[[ 49  93  96 103 200]
 [ 69  65 122  93 192]
 [ 60  66 177 106 140]] result: 192

[[ 926 -669   33  792]
 [-987 -594 -567  254]] result: 254

[[ 72 101 147 173  94 126]
 [235  94  52 138  93 188]] result: 188

[[-855  306 -336   39  462  218]
 [ 437 -757 -181 -375  464  687]
 [ 450 -845  126 -159  667  308]] result: 687

[[169 141 109 185 155  53 157]
 [125 150 169 194 148  64 138]] result: 138

[[  37  275   -4  815   40  235  146]
 [ 144 -521 -136  351  -16  381   70]] result: 70

[[ 38 197   7  55]
 [109 105 108 116]
 [ 85 115  75  91]] result: 116

[[ 169   49 -289  184  124   41]
 [  53  161  205  361  219  108]
 [ 288  -28 -206  253  658 -542]] result: 108

[[ 571  -44  381  481]
 [ 124 -738  416  428]
 [ 554  127  331  484]] result: 428
---
Q: [-.05 -.77  .06 -.04  .26]
A: .26, -.77

Q: [ .22 -.42  .54  .61  .40  .15]
A: .61, -.42

Q: [.51 .11 .65 .14]
A: .65, .11

Q: [-.29 -.15  .45 -.73  .25 -.37]
A: .45, -.73

Q: [-.13  .62 -.70 -.10 -.38]
A: .62, -.70

Q:
[[ .31  .38 -.53  .44 -.04 -.71 -.19]
 [ .19 -.29 -.10  .28  .14 -.01 -.17]]
A: .44, -.71

Q:
[[ .45  .17  .06  .27]
 [ .11  .41  .75 -.36]]
A: .75, -.36
---
(-.33, .17, .04, -.04, -.39, .39, .67) >> .67, .39
((.02, .03, -.02, .00, .64, .09, .00), (.02, .31, -.06, .00, -.35, .22, .01), (-.01, -.32, .11, -.01, .34, -.30, .00)) >> .64, .34
((-.01, .03, .33, -.51), (-.68, -.11, .29, -.45), (-.15, -.03, -.01, -.05)) >> .33, .29
(.38, -.29, .22, -.68, -.01, -.05) >> .38, .22
((-.55, -.07, -.76, .07, -.14), (.57, -.10, -.38, -.06, .18), (.12, -.43, -.36, -.22, .20)) >> .57, .20
((-.04, .13, .16, .50, -.71, .55, -.17), (.16, .37, .65, -.31, -.42, .45, -.09)) >> .65, .55
(.22, -.62, .04, -.09) >> .22, .04
(-.40, .36, -.27, .76, -.05) >> .76, .36
(.45, .80, .35, -.35) >> .80, .45
(.04, -.04, -.37, -.08, -.65) >> .04, -.04
---
[ 63 102 141  51 220] ⇒ 141

[[ 97 173 125  82]
 [ 26 121 127 255]
 [148  83  94 168]] ⇒ 125

[5852 3588 3870 8010 4675 3056 7326] ⇒ 3870

[[38 29 40 46 23 27]
 [34 89 75 25 69 56]
 [31 13 22 67 28 49]] ⇒ 40

[[4608 3093 7002 9246 2695 5175]
 [4360 4047 6922 7777 5199 4075]] ⇒ 7002

[[43 47 89 35]
 [73 91  8 69]] ⇒ 89

[[ -8   1 -29  49]
 [ -5  14 -12   9]
 [ 21 -30  22  37]] ⇒ -29

[[176  92 156 122 139 179 213]
 [ 72 180 157 135  82 116 217]
 [ 38  81  55 247 234  39  21]] ⇒ 156

[833 795 196 802 899] ⇒ 196
---
-.10	-.22	.17	-.64
-.04	.22	.02	-.68
Answer: -.64

-.05	-.09	-.31	-.31
-.84	-.84	.33	-.19
.08	-.03	-.31	-.35
Answer: -.31

-.85	-.09	.55	.69 Answer: .69

.09	-.07	.63	.29 Answer: .29

-.36	-.10	.09	.83 Answer: .83

-.29	-.05	.02	.13
.34	-.68	.07	-.09
Answer: .13
---
[[236 251 129 134 169  44]
 [168 197 164 185 197 198]
 [192 193 176 158 173 106]] Answer: 106

[-174 -546  504  481] Answer: 481

[[8828 1904 5776 5094]
 [4440 5705 1640 5276]] Answer: 5276

[5902 3305 3442 9074 8782 1047] Answer: 1047

[319 356 757 335 409 120 256] Answer: 256

[750 192 418  88 272 454] Answer: 454

[2834 5984 8558 4302 8085 8379 1928] Answer: 1928

[[5445 5862 4836 5841 6424 6401]
 [5471 5878 4637 5836 6604 6627]
 [4918 6215 3118 6051 7762 7877]] Answer: 7877
---
125  224   78  235   59 -> 59
47  20  79  60  46  48  43 -> 43
-12    8  -47    1   29   22   -3 -> -3
753  318  561  470   55  816 -> 816
  8   35  -12  -35 -> -35
 761  -485   611   683  -669   275   536 -> 536
233  228   48  214 -> 214
---
.08	.31	.13	.87	.27 -> .27
.32	.86	.13	-.03	.06 -> .06
.27	-.53	-.10	.37	-.87 -> -.87
.53	.63	-.66	.73	-.06 -> -.06
-.32	.41	-.40	.81	.60 -> .60
-.40	.16	-.11	.24	.78 -> .78
-.41	-.73	.57	-.59	.22 -> .22
-.74	-.71	.06	.70	.36 -> .36
---
-.35	-.48	-.52	.31	-.27
.11	-.47	-.46	.66	-.09
: .11

.16	-.26	.62	-.39
.06	-.15	-.34	-.14
-.35	-.48	.51	.46
: .06

-.07	.01	-.16	.08	.83	.22	.19
-.27	.16	-.49	.21	.18	.50	.17
: -.27

.20	-.38	.30	-.47	-.09
.37	-.73	.04	-.51	-.22
-.03	-.13	-.25	-.05	-.11
: .37

-.74	.11	.01	.55	.15
-.83	.09	.00	.62	.26
: -.83

.66	-.38	-.12	-.01	-.61
.20	.02	.19	.10	.31
.01	-.01	.22	.19	.19
: .20
---
Q: [  37.72 -134.17  112.39  -12.37   -0.60]
A: 112.39, -134.17

Q: [  7.6 -13.0  17.1 -15.8  11.0]
A: 17.1, -15.8

Q:
[[ -6.3  -9.1 -14.0 -14.2]
 [  6.3   5.3  -0.9  10.9]]
A: 10.9, -14.2

Q:
[[ 0.07  0.13 -0.04  0.06  0.09  0.08]
 [-0.04  0.00  0.13 -0.22 -0.07  0.10]
 [-0.08  0.11  0.08 -0.11  0.15  0.03]]
A: 0.15, -0.22

Q:
[[ -37.13  -45.48   54.86   93.48  137.17  208.77]
 [ 114.74  109.81 -101.28   93.15   75.07  164.56]
 [  63.26  175.54 -201.04  203.66   84.10   76.64]]
A: 208.77, -201.04

Q:
[[-1.55 -0.72 -1.14 -0.64]
 [-1.54  2.03  0.03  0.56]
 [-1.57  0.16  1.01 -1.72]]
A: 2.03, -1.72

Q:
[[ -3.67  -8.31 -10.81  12.15]
 [  9.66  -8.31 -19.80   4.42]]
A: 12.15, -19.80
---
.25	-.62	.14	.43	-.45	.23	-.06
-.59	-.07	.38	-.16	.19	.10	.26
Out: .19

.21	-.53	.09	-.12	.08	-.13	-.73
.14	.21	-.17	-.34	-.28	.13	-.51
Out: -.28

-.26	-.07	.38	-.36	.56	-.80	-.12
.16	-.08	-.32	-.34	-.16	.38	.15
Out: -.16

.04	-.39	.40	.55	-.59	.15
.64	-.72	.14	-.38	.14	.24
Out: -.38

-.64	-.15	-.32	.39
.04	.10	.47	-.13
Out: .10

.68	-.25	.35	-.22
-.37	.78	.81	.04
Out: .78

.12	.10	-.32	.27
-.13	.66	-.08	.47
Out: .66

-.13	-.08	.09	-.10	-.07	.03	.11
-.15	-.67	.48	-.29	-.11	.19	.37
Out: -.11
---
-.63	.26	-.08	-.02: -.08
.40	-.09	-.45	-.65	.21	-.74: .21
.47	.26	-.13	-.53	-.08	-.32	-.78: -.32
.78	.68	.28	-.50	-.78	.02: -.78
-.63	-.11	.23	-.38: .23
.03	.65	-.33	-.28	-.06	.01	-.15: .01
-.60	.53	-.08	-.40	.71	.62: .71
-.13	-.26	-.08	-.26	-.31	.82: -.31
.09	.62	-.04	.20	.47	.75: .47
---
array([ .26,  .70, -.04,  .19,  .60,  .57,  .54]) → .60

array([[-.46,  .06, -.54, -.31, -.13, -.44],
       [ .09,  .46,  .26, -.40,  .44, -.19],
       [-.01,  .40, -.66, -.73, -.27, -.56]]) → -.31

array([-.48,  .86, -.10, -.05,  .49,  .17,  .21]) → .49

array([-.81,  .16, -.14,  .12, -.26]) → -.14

array([ .07, -.37, -.53, -.72,  .29, -.70, -.16]) → .29

array([ .04, -.53, -.45, -.02, -.23, -.81]) → -.02

array([[-.16, -.05,  .75, -.04,  .28,  .41, -.52],
       [ .32,  .29, -.17,  .66,  .28,  .23,  .13]]) → .28

array([[ .37, -.85,  .25, -.51, -.43,  .01],
       [-.32, -.15, -.24,  .63, -.24,  .79],
       [-.72,  .02, -.26, -.58,  .32,  .15]]) → -.51

array([-.49, -.76, -.04, -.57]) → -.76
---
110,236,121,130,59,67 ⇒ 130

27,94,68,85,50
24,96,70,91,47
49,81,74,61,62
⇒ 74

239,-233,753,277
-586,-455,369,341
⇒ -455

844,115,306,294 ⇒ 115

91,151,216,160,113,34,119 ⇒ 113

14,231,60,80,156,25 ⇒ 80

79,126,221,65,29 ⇒ 221

23,56,96,45,60,43,12 ⇒ 60
